These are the activations of a small neural network, seen along a few directions. Each row is one input.
In each table, some parts of the input vary, and every possible input appears once, in random order.
A made-up example of a description, with smaller parts first: values(2) and (point or line(11) or (line(4) and ring(8))).
Shared parts are said once, and a part with two or three values counts as separate values.
In the rows, zero is written as 128.

Other details of the inputs shift rows strongly along two fixed directions, in all tables alike. That doesn't count.

Rows:
row 1: [120 180 130 177 106 133 143  74 136 133 107 133 132 134 128]
row 2: [ 92  93  92 107 148 160 109 111 147 108 127 108 177  90 129]
row 3: [167 132 149 144 113 119 162 102 110 124 118 158 135 161 103]
row 4: [103 149 149 103 140 147 172 142 168 110 131 174 128  27  96]
row 5: [118 125 119 100 147 125 177 109 176 124 190 176 136  61  93]
row 6: [134 179 143 136 111 119 136 107 137 146 108 162 158 136 108]
row 7: [139 170 119 159 115 110 153 100 138 142 138 109  91 143 149]
row 8: [151 153 126 134 128 122 149  68 138 148 131 131 111 165 117]
row 9: [ 70 138 145 145 114 159 173 114 173 125 161 133 121  36 128]
row 10: [149  83 100 143 140 138 107 127  99 117 111 106 159 180 132]
row 11: [146 150 140 191 106 114 179 120 124 118 121 119  99 139 140]
row 12: [ 90  95 123 116 142 114  60 143 117 116  95 135  93 191 165]
row 13: [131 172 175 128  89 131 131 109 127 162 108 137 128 134 113]
row 14: [120  94 148 128 152 146 211 130 146  90 134 154  91  44  99]
row 15: [175 137 154 145 111 112 158 129 116 125 111 133 119 154 124]
row 16: [ 82 108  91 119 149 155 105 156 133 104 110 105 137  70 139]
row 17: [151 135 101  91 155 112  68 174  92 141 118 125 136 160 129]
row 18: [169 159 162 142 125 110 153 160 100 125 103 172 110 145 104]
row 19: [125 119  67 138 138 125  84 117 113 135 144  95 144 169 140]
row 20: [132 176 146 162 104 122 140 106 130 159 156 120  90 152 132]
row 21: [112 127 150  98 137 129 167 134 174 137 204 164 122  53 100]
row 22: [119 120 105 112 142 142  68 149 102 129  66  90 143 141 136]
row 23: [168 141 163 134 122 113 160 141  99 124  89 154  98 144  98]
row 24: [109  97 105  87 136 148 112 141 147 111 125 110 166  77 141]
row 25: [128 130  83 126 149 124  81 157 102 130 118  91 110 158 140]
row 26: [134 146 161 185  94 126 152 132  97 134 137 124 105 157 134]
row 27: [146 112  93 111 145 119  91 126 119 136 127  76 131 161 159]
row 28: [159 137 181 143  97 117 144 132  96 140 131 140 119 159 109]
row 29: [138 162 143 130 108 130 139  89 140 146  96 146 147 139 102]
row 30: [149 113  96  81 152 113  72 159  94 140 105 105 125 161 121]
row 31: [150 132 100 100 140 102  84 158 114 141 143 108 151 157 145]
row 32: [ 91 144 185 155  94 109 120  91 148 148 136 167  69 193 160]
row 33: [111  59 128 124 142 151 127 159 121 109 162 106 143  97 126]
row 34: [117  86 114  75 147 142 105 150 143 134 179 112 142 102 119]
row 35: [107 110 131 154 143 150 203 147 147  87 143 152  91  50 109]
row 36: [142 143 129 187 110 126 168 101 113 111 126 139 123 158 122]
row 37: [164 133 149 163 116 117 168 113 120 119 110 118 109 151 137]
row 38: [ 89 148 166 114 120 145 176 132 174 133 166 168 142  30 101]
row 39: [127 141 111 111 126 120  78 160 113 132 105 108 177 141 153]
row 40: [165 157 136 112 117 100 139 104 130 145 128 122 108 153 129]
row 41: [126 136 151 158 108 111 111  88 152 130 115 153  82 173 182]
row 42: [ 85 103  82 129 136 148 112 140 145 108 130  88 153  75 167]
row 43: [152 104  86  93 141 120  76 123 112 143 132 110 159 179 118]
row 44: [168 157 159 155 113 102 164 145 119 127 126 154 127 145 122]
row 45: [105  94 108  80 151 152 101 160 130 114 100 121 150  72 116]
row 46: [120 171 173 147  97 138 136  95 129 162 103 121 118 134 126]
row 47: [160 146 145 148 117 112 150 127 105 124 130 170 151 161 108]
row 48: [142 116 100 101 158 120  85 141 104 132 106  92 110 156 129]
row 49: [ 86  93 108 128 133 118  66 105 133 113 125 136 129 211 171]
row 50: [ 99  96  98 106 145 152 111 132 147 109 121  89 160  80 154]
row 51: [109  81 107  93 152 154 109 140 150 136 177  98 132 101 133]
row 52: [117  75 132 110 139 135 115 191 114 116 174 138 167  96 119]
Description of these inputs: values(4) and (point or (values(3) and line(4))).
- Changing only the values(4) part turns row 19 into row 20. The same change can be made to row 5. Which row results? => row 21
- Changing only the values(4) part turns row 27 into row 51. The same change can be made to row 41. Which row results? => row 32
- Which other rows agree with row 25 in the values(4) part? List them by row number. => row 4, row 12, row 14, row 16, row 17, row 18, row 22, row 23, row 30, row 35, row 45, row 48
- Which other rows does row 47 become when the values(3) part takes its other values? List them by row number. => row 5, row 6
- Which other rows does row 7 become when the values(3) part takes its other values? List them by row number. => row 11, row 42
